These are the activations of a small neural network, seen along a few directions. Each row is one input.
Each table varies a few parts of the input and shows all the possible inputs, shuffled.
Descriptions start from the smaller parts, as in this example, which fits no table here: one of 3 separate values, together with either a single point or one of 9 places along a line or (one of 6 places along a line, together with one of 8 places around a ring).
Shared parts are said once, and a part with two or three values counts as separate values.
In the rows, zero is written as 128.

Other details of the inputs shift rows strongly along two fixed directions, in all tables alike. That doesn't count.

A family of inputs:
r1: [146 149  94 129  78 126  93 128 163 108 148 107 113 162]
r2: [102 145 153 115 161 148 129  82 101 166  78 160  90 104]
r3: [ 91 145 152 141 160 132 144 100 133 150  74 165  88 105]
r4: [ 78 137 159 101 138 144 126  68 128 176  41 153 110 106]
r5: [ 93  85 176  43  71 192 100  99  91  87 112  84 191 199]
r6: [133 103 130 102  89 148  98 159 110 100 159  96 163 169]
r7: [155 124 105 105 110 128 197 111 107 112 207  66 175 171]
r8: [116 153 212  21  53 186 111  27 110  83  92  99 179 191]
r9: [134 157 163  73  61 142 114  72 160  86 118 109 160 173]
r10: [122 106 137  91  88 150  94 155 103 103 150  94 173 176]
r11: [116 156 151 156 191 129 149 112 104 165  90 184  70  74]
r12: [184 115  45 205 111  71 102 241 173 106 215 114 125 121]
r13: [120  96 107 189 197  85 146 177 140 153 123 164 106  64]
r14: [104  96 152 148 213 120 151 141  94 165  96 173 111  66]
r15: [216 176  56 165  95  97  85 179 156 125 195 121  93 111]
r16: [107 143 179 121 177 155 143  75  99 155  58 170  96  95]
r17: [156 122  71 141 106 100 196 134 149 108 221  62 171 168]
r18: [199 164  70 179  99  98 100 175 185  90 183 116  99 136]
r19: [ 69  92 147 143 170 118 137 145 115 164  81 154 138 101]
r20: [118  95 103 194 190  90 145 179 140 158 119 169 109  66]
Description of these inputs: one of 2 separate values, together with either a single point or one of 4 places along a line or one of 5 places along a line.
Q: Changing only the choice among 2 separate values turns r7 into r17. The same change can be made to r15. Which row results?
A: r4
Q: Change only the place on the line of 4 in r14. List by row number the other rows that result.
A: r5, r6, r10
Q: Start at r13 and move only the place on the line of 4, one step at a time. The first step leads to r20. Which rows follow, in order?
A: r12, r19

A family of inputs:
r21: [104 108 133 167 202 109 160 145 113 169 103 169 108  73]
r22: [ 77 119 185  49 114 172 184  27  96 129  92  94 174 174]
r23: [146 165 121 179 195 102 142 130 128 176 105 189  65  52]
r24: [105 119 129 170 201 106 156 139 120 178  95 177  96  65]
r25: [115 138 136 166 186 110 142 127 131 169  85 180  90  69]
r26: [121 125 113 186 195  95 150 153 134 170 109 177  88  61]
r27: [ 78 127 198  50  97 182 114  50 105 120  58 121 147 164]
r28: [157 129  94 140  92 117 104 161 153 101 168 105 132 148]
r29: [ 81 128 196  53 104 183 116  47 101 125  58 125 144 159]
r30: [159 128  93 138  96 117 107 163 147 105 173 103 135 149]
r31: [105 109 131 171 210 105 163 144 113 175 101 173 104  65]
r32: [ 54  74 190  53 117 177 140  83  81 127  79 101 188 171]
r33: [148 101  95 144 115 113 125 185 128 109 185 100 156 144]
r34: [169 145  94 125  93 116 162 123 143 100 201  80 153 165]
r35: [160 113  92 137  95 119 111 180 136  94 192  93 153 159]
r36: [ 81 128 197  51  98 185 114  48 101 120  61 122 147 166]
r37: [161 114  91 135  95 119 110 179 136  95 192  92 153 158]
r38: [160 144  97 138  87 115  95 155 157 102 164 111 126 148]
r39: [167 147  99 138  88 119  96 152 158 101 160 111 126 147]
r40: [177 155 100 132  76 122  90 153 155  89 174 107 124 154]
r41: [108 135 133 166 186 106 142 129 131 171  88 180  90  70]
r42: [185 168  99 129  75 127  91 143 149  94 175 107 116 155]
Q: Changing only one part turns r31 into r21. The same change can be made to r22. Which row results?
A: r34
Q: Describe the family of inputs behind these rows.
A: one of 2 separate values, together with either a single point or one of 10 places along a line

A family of inputs:
r43: [150 128  95 183 161  96 122 180 143 141 146 156 101  87]
r44: [160 154  99 172 157  95 148 145 144 145 153 150  96  88]
r45: [169 164 106 154 134 109 135 128 143 133 151 141 100 105]
r46: [ 94 121 161  86 121 154 146  76 112 131  97 116 147 148]
r47: [100 130 160 102 134 146 152  81 114 142  93 130 134 134]
r48: [ 75  94 168  87 144 156 163  86  92 140  93 116 160 143]
r49: [143 151 122 153 146 118 109 136 137 143 114 159  91  96]
r50: [ 83 122 177  76 111 166 109  81 112 128  70 129 137 149]
r51: [195 137  71 117  17 127  57 185 168  49 221  58 157 206]
r52: [172 162  94 177 154  93 144 148 148 139 159 151  94  90]
r53: [130 128 121 149 159 115 158 129 127 144 134 140 118 106]
r54: [161 151  99 181 153  97 112 167 149 138 139 161  84  85]
r55: [127 131 126 144 138 122 116 141 133 139 113 146 112 112]
r56: [109 113 133 130 155 125 161 122 112 143 127 129 140 121]
r57: [ 55  88 191  71 129 171 129  86  90 136  62 126 162 151]
r58: [155 102 109  74  11 156  70 162 137  46 197  40 195 232]
r59: [ 94 104 155 111 137 141 123 119 115 135  92 135 141 127]
r60: [131 122 120 136 140 117 150 131 128 132 143 122 136 124]
Q: Changing only one part turns r50 into r44. The same change can be made to r59. Which row results?
A: r60
Q: Describe the family of inputs behind these rows.
A: one of 2 separate values, together with one of 9 places along a line
Q: Change only the choice among 2 separate values in r52. List by row number the other rows that result.
A: r54
